Each row below holds a small network's activations on one record, seen along a few directions.
Each row is followed by the record's values for the fields T, S, W, H, F, P, N.
A field that a record lacks is left out.
Other fields move the rows too, some of them a lot.
In the rows, 500 means zero.
Random noise pushes rows far along 12 fixed directions. That doesn't count. These rows show it; they differ only by the noise:
[329 476 617 409 624 533 458 452 445 592 569 447 429 403 454 474 626 387
 609 662 438 404 510 569 352 384]
[466 539 387 589 264 327 574 665 577 499 641 589 663 693 167 357 397 675
 513 490 385 461 533 391 666 530]
[505 215 547 555 492 386 627 470 563 376 480 685 364 578 308 400 626 647
 732 629 488 504 624 879 522 455]
[275 540 477 454 385 731 469 569 483 621 572 495 584 315 479 546 648 630
 664 570 511 549 411 367 731 407]
[492 418 336 556 542 426 667 570 430 434 285 633 606 336 800 759 437 389
 467 491 590 527 415 504 593 596]
[319 455 639 703 676 410 416 599 549 381 594 649 604 383 565 540 476 339
 534 501 491 307 452 436 556 512]
[222 674 478 427 495 677 426 392 474 529 831 533 265 504 566 251 436 519
 603 674 658 636 376 423 584 417]
[355 496 533 484 839 653 536 489 503 445 379 287 469 443 846 683 699 394
 454 481 574 571 473 628 513 419]
[459 516 375 429 376 567 608 606 437 558 420 430 472 569 403 551 532 669
 381 492 497 560 492 402 696 502]
[329 606 499 540 523 347 555 463 394 264 511 679 308 566 603 485 392 364
 315 646 630 528 585 577 504 605]
[286 342 356 530 396 441 679 488 492 474 415 678 658 439 425 508 544 522
 788 667 530 566 529 633 685 522]
[442 479 672 468 501 499 469 607 523 484 528 563 354 321 678 642 624 652
 526 458 615 536 538 527 579 443]
[131 778 641 558 261 323 452 617 449 249 592 749 666 332 523 672 608 468
 439 624 580 552 750 463 637 589]
[804 219 393 544 462 416 685 559 531 389 469 625 512 535 357 592 605 634
 530 443 443 535 528 763 452 488]

[552 674 615 525 492 522 379 495 614 533 560 391 366 641 489 347 543 607
 527 511 382 458 518 608 411 422]	T=t1, S=s6, F=f3, P=p1
[467 551 616 409 484 467 376 426 523 634 840 529 343 408 399 323 493 532
 569 528 460 439 492 388 286 376]	S=s1, W=w3, H=h1, F=f2, P=p2, N=n2
[403 337 563 637 537 558 436 505 473 451 431 621 550 429 361 467 559 416
 596 627 410 302 449 559 563 500]	S=s4, W=w2, F=f1, P=p4
[714 576 321 532 368 416 606 504 523 604 231 509 678 477 544 581 554 512
 522 536 157 391 515 621 278 485]	T=t2, S=s1, W=w1, H=h1, F=f3, P=p3, N=n2
[405 558 413 442 387 548 489 549 411 639 415 492 557 417 528 546 361 494
 447 454 573 484 381 191 689 564]	T=t1, S=s6, F=f1, P=p4
[363 303 519 666 745 625 492 449 428 249 571 587 453 597 343 460 512 311
 376 504 587 432 463 497 647 589]	T=t3, S=s5, W=w3, H=h1, F=f3, P=p1
[341 519 352 602 475 423 563 418 617 450 648 579 594 678 452 238 389 458
 752 630 524 593 459 627 541 500]	T=t1, S=s4, W=w3, F=f2, P=p2
[597 305 385 633 649 590 559 586 621 529 361 415 501 589 681 515 438 669
 564 350 571 554 331 527 749 489]	S=s2, W=w2, H=h2, F=f1, P=p4, N=n1
[551 437 497 570 518 552 525 517 360 334 299 564 516 479 324 642 596 393
 236 508 423 385 561 510 547 598]	T=t3, S=s6, F=f3, P=p1
[459 605 572 633 597 504 423 535 564 454 388 462 378 584 702 452 421 496
 472 512 490 413 438 529 598 530]	S=s6, F=f3, P=p1
[416 618 333 666 584 725 412 512 538 563 466 393 677 529 474 415 428 381
 448 521 299 327 296 273 613 476]	S=s2, H=h1, F=f2, P=p2, N=n1
[450 605 526 473 500 360 499 612 539 566 585 365 507 651 430 452 437 530
 405 452 433 449 547 413 476 471]	S=s5, W=w1, H=h1, F=f2, P=p2
[616 407 524 476 517 420 513 409 442 475 423 572 586 390 487 572 577 329
 661 629 409 425 532 731 261 498]	S=s6, F=f1, P=p3
[484 618 382 663 383 496 508 529 418 308 239 725 499 516 697 607 366 390
 349 620 529 472 463 531 657 669]	T=t3, S=s5, H=h2, F=f1, P=p4
[383 512 666 494 588 545 407 491 488 454 697 510 577 299 547 617 659 412
 507 496 532 513 515 476 418 423]	S=s1, W=w3, H=h2, F=f2, P=p2, N=n1
[705 560 308 588 327 534 503 591 516 570 426 514 578 584 476 457 340 584
 454 459 390 441 321 379 617 542]	S=s6, F=f1, P=p4
[599 488 546 467 521 685 388 514 492 580 631 413 333 540 384 369 505 624
 466 460 500 460 367 388 560 426]	S=s6, F=f1, P=p3
[297 591 395 354 463 561 536 446 289 572 373 413 674 426 432 636 528 248
 413 684 458 469 519 397 475 539]	S=s5, H=h2, F=f1, P=p4
[390 685 723 549 519 499 357 585 537 474 267 457 404 461 746 646 610 506
 441 565 442 387 595 604 502 480]	T=t1, S=s5, H=h2, F=f2, P=p4
[495 648 293 400 475 393 625 462 406 531 469 361 814 502 499 652 473 275
 371 502 452 582 577 423 338 546]	S=s2, H=h1, F=f2, P=p2, N=n2
[428 561 456 533 593 535 530 493 581 614 328 321 748 444 664 597 614 435
 643 516 367 473 504 566 455 413]	S=s1, H=h1, F=f2, P=p2, N=n2
[267 559 581 482 622 599 514 466 417 268 489 425 274 610 588 528 584 501
 300 530 712 644 614 573 678 556]	S=s4, W=w3, F=f3, P=p1
[246 615 431 358 482 550 506 491 517 691 679 429 443 427 599 420 446 606
 606 516 596 618 420 269 615 418]	S=s2, W=w1, H=h2, F=f2, P=p1, N=n2
[592 468 422 492 664 514 552 459 502 402 621 452 640 409 669 632 529 351
 472 385 626 637 437 511 432 514]	S=s6, F=f2, P=p1
[305 425 515 393 502 819 475 337 271 440 473 533 159 447 346 438 597 477
 394 698 656 549 466 471 693 511]	S=s6, F=f3, P=p2
[378 764 527 403 662 415 517 381 429 371 368 208 419 809 537 489 581 314
 229 646 430 556 743 731 277 490]	S=s2, H=h2, F=f1, P=p4, N=n2
[417 656 462 517 374 310 479 547 556 644 556 426 818 610 252 396 415 432
 551 515 303 374 574 328 390 481]	T=t1, S=s1, H=h1, F=f1, P=p4, N=n2
[166 636 719 569 564 487 321 472 481 507 369 557 381 414 728 453 431 350
 618 661 577 375 504 455 606 536]	T=t3, S=s6, F=f2, P=p4
[567 263 361 590 610 399 648 515 541 508 339 552 646 542 485 540 437 452
 602 469 449 433 429 620 512 557]	T=t1, S=s5, W=w2, H=h2, F=f3, P=p3
[697 256 438 631 733 412 560 506 571 598 433 526 594 462 621 488 315 405
 583 355 469 329 303 422 427 502]	S=s1, H=h1, F=f1, P=p3, N=n2
[794 635 586 684 460 768 272 426 553 307 550 669 349 406 670 472 653 510
 568 602 373 459 377 807 346 434]	T=t3, S=s6, F=f1, P=p3
[649 679 573 387 470 785 294 510 495 721 718 409 343 334 670 485 500 551
 524 485 482 508 282 351 394 380]	T=t2, S=s5, H=h2, F=f3, P=p1
[518 477 301 460 273 508 622 578 300 552 171 542 451 574 343 590 396 545
 245 555 483 464 515 355 692 657]	T=t3, S=s5, W=w2, H=h1, F=f2, P=p2
[309 437 511 560 591 577 489 449 557 462 561 479 535 549 430 401 540 480
 624 515 586 544 481 484 669 493]	T=t1, S=s6, F=f3, P=p2
[569 581 513 446 324 401 481 579 488 512 577 487 585 519 355 523 503 575
 429 454 478 515 567 411 505 511]	S=s6, F=f1, P=p4
[397 398 597 427 615 749 426 465 324 560 263 422 302 440 384 578 621 428
 331 600 444 317 464 461 558 466]	T=t1, S=s5, H=h2, F=f1, P=p4
[456 690 460 515 430 519 429 485 533 541 603 556 547 433 716 444 446 413
 658 618 470 531 385 538 398 447]	T=t3, S=s4, W=w1, F=f1, P=p4
[310 598 602 623 521 558 409 668 491 429 448 439 552 562 393 548 561 546
 305 463 422 342 537 335 725 534]	S=s5, W=w3, H=h1, F=f3, P=p3
[511 432 467 563 457 554 523 534 650 442 725 575 482 513 537 393 491 718
 659 373 656 691 446 532 687 467]	T=t3, S=s4, W=w3, F=f3, P=p2
[485 629 642 466 495 480 386 559 513 525 621 332 579 595 284 464 600 469
 383 459 394 444 611 406 434 469]	T=t2, S=s6, F=f3, P=p2
[320 609 529 552 538 455 489 493 483 366 414 491 512 553 608 549 481 402
 403 505 612 548 571 472 623 589]	T=t1, S=s6, F=f2, P=p2
[605 437 523 460 371 604 429 445 334 667 421 671 407 239 465 533 420 447
 544 608 430 303 358 353 405 502]	S=s1, H=h1, F=f1, P=p3, N=n2

Here are new rows. What are their fields?
[353 483 436 389 598 567 557 541 537 673 567 296 516 596 468 446 522 563
 579 484 529 579 422 414 582 408]	T=t1, S=s5, W=w1, H=h2, F=f2, P=p1
[453 504 599 538 536 463 453 565 561 474 463 417 459 652 449 445 481 603
 473 400 553 481 544 441 646 532]	T=t1, S=s6, F=f1, P=p3
[496 521 466 638 557 508 441 500 579 372 729 532 634 606 422 405 418 455
 504 446 526 522 452 453 568 507]	S=s2, H=h2, F=f1, P=p4, N=n2
[276 672 524 423 613 744 425 338 494 509 536 374 412 418 751 464 638 414
 609 621 612 666 461 583 517 418]	T=t3, S=s6, F=f3, P=p2
[446 294 416 442 489 394 657 499 417 551 358 556 520 561 357 507 357 475
 506 496 574 486 527 438 648 620]	T=t2, S=s5, H=h2, F=f3, P=p1
[429 551 532 585 416 388 509 586 529 470 167 477 564 622 521 541 510 546
 500 539 428 430 613 569 654 572]	T=t3, S=s6, F=f1, P=p4
[426 620 531 351 614 563 512 508 527 650 336 254 351 536 873 568 508 590
 522 491 601 604 474 540 543 444]	S=s5, H=h2, F=f1, P=p3
[554 527 581 489 518 289 470 626 566 616 614 444 734 459 488 581 381 456
 515 320 476 446 539 306 432 530]	T=t2, S=s2, H=h2, F=f3, P=p1, N=n2
[496 712 374 577 387 467 498 541 436 480 369 635 599 378 800 647 384 343
 462 590 472 483 413 470 463 605]	T=t3, S=s5, W=w3, H=h1, F=f3, P=p1
[631 367 578 466 672 614 476 486 485 629 242 383 325 392 703 613 587 528
 518 487 465 398 441 605 426 403]	S=s2, H=h1, F=f1, P=p4, N=n2
[754 550 588 756 533 449 392 564 612 417 387 621 424 529 687 480 395 549
 442 431 356 289 416 578 430 517]	S=s1, H=h1, F=f1, P=p3, N=n2
[446 653 366 325 270 464 589 478 312 648 344 564 311 440 628 516 353 494
 447 718 526 521 438 444 464 563]	S=s4, W=w3, F=f3, P=p3
[304 768 590 520 392 569 377 616 574 520 462 393 681 463 603 573 678 615
 560 512 460 556 607 477 614 462]	T=t3, S=s5, W=w2, H=h1, F=f1, P=p3
[709 458 465 567 603 368 506 611 560 578 465 400 668 542 478 586 463 401
 419 362 315 334 454 487 295 485]	T=t1, S=s5, W=w3, H=h1, F=f2, P=p2
[708 497 422 485 502 661 496 510 424 448 575 410 517 533 294 550 607 488
 284 447 411 492 446 460 453 488]	S=s6, F=f3, P=p1
[541 332 355 478 425 596 570 447 454 673 392 539 393 512 414 396 413 600
 703 641 459 484 357 569 576 491]	S=s2, W=w2, H=h2, F=f3, P=p1, N=n1
[635 517 522 621 405 609 431 634 476 592 363 570 437 414 408 552 432 646
 257 360 369 270 382 209 629 524]	T=t1, S=s1, H=h1, F=f3, P=p1, N=n2
[207 479 510 470 609 462 529 459 576 566 530 394 713 472 571 484 579 421
 752 530 578 601 576 549 550 465]	T=t3, S=s5, W=w2, H=h1, F=f2, P=p2
[396 627 532 449 500 459 398 420 414 644 546 517 445 493 414 343 370 335
 563 733 384 328 451 446 316 462]	S=s2, H=h2, F=f1, P=p3, N=n2
[426 735 582 489 500 424 488 577 607 388 533 377 629 577 623 621 666 549
 422 451 520 653 697 605 485 491]	T=t3, S=s5, H=h2, F=f3, P=p1
[390 546 486 489 430 405 504 554 523 567 572 539 455 560 488 412 331 553
 499 519 572 494 472 363 634 531]	S=s5, H=h2, F=f2, P=p2
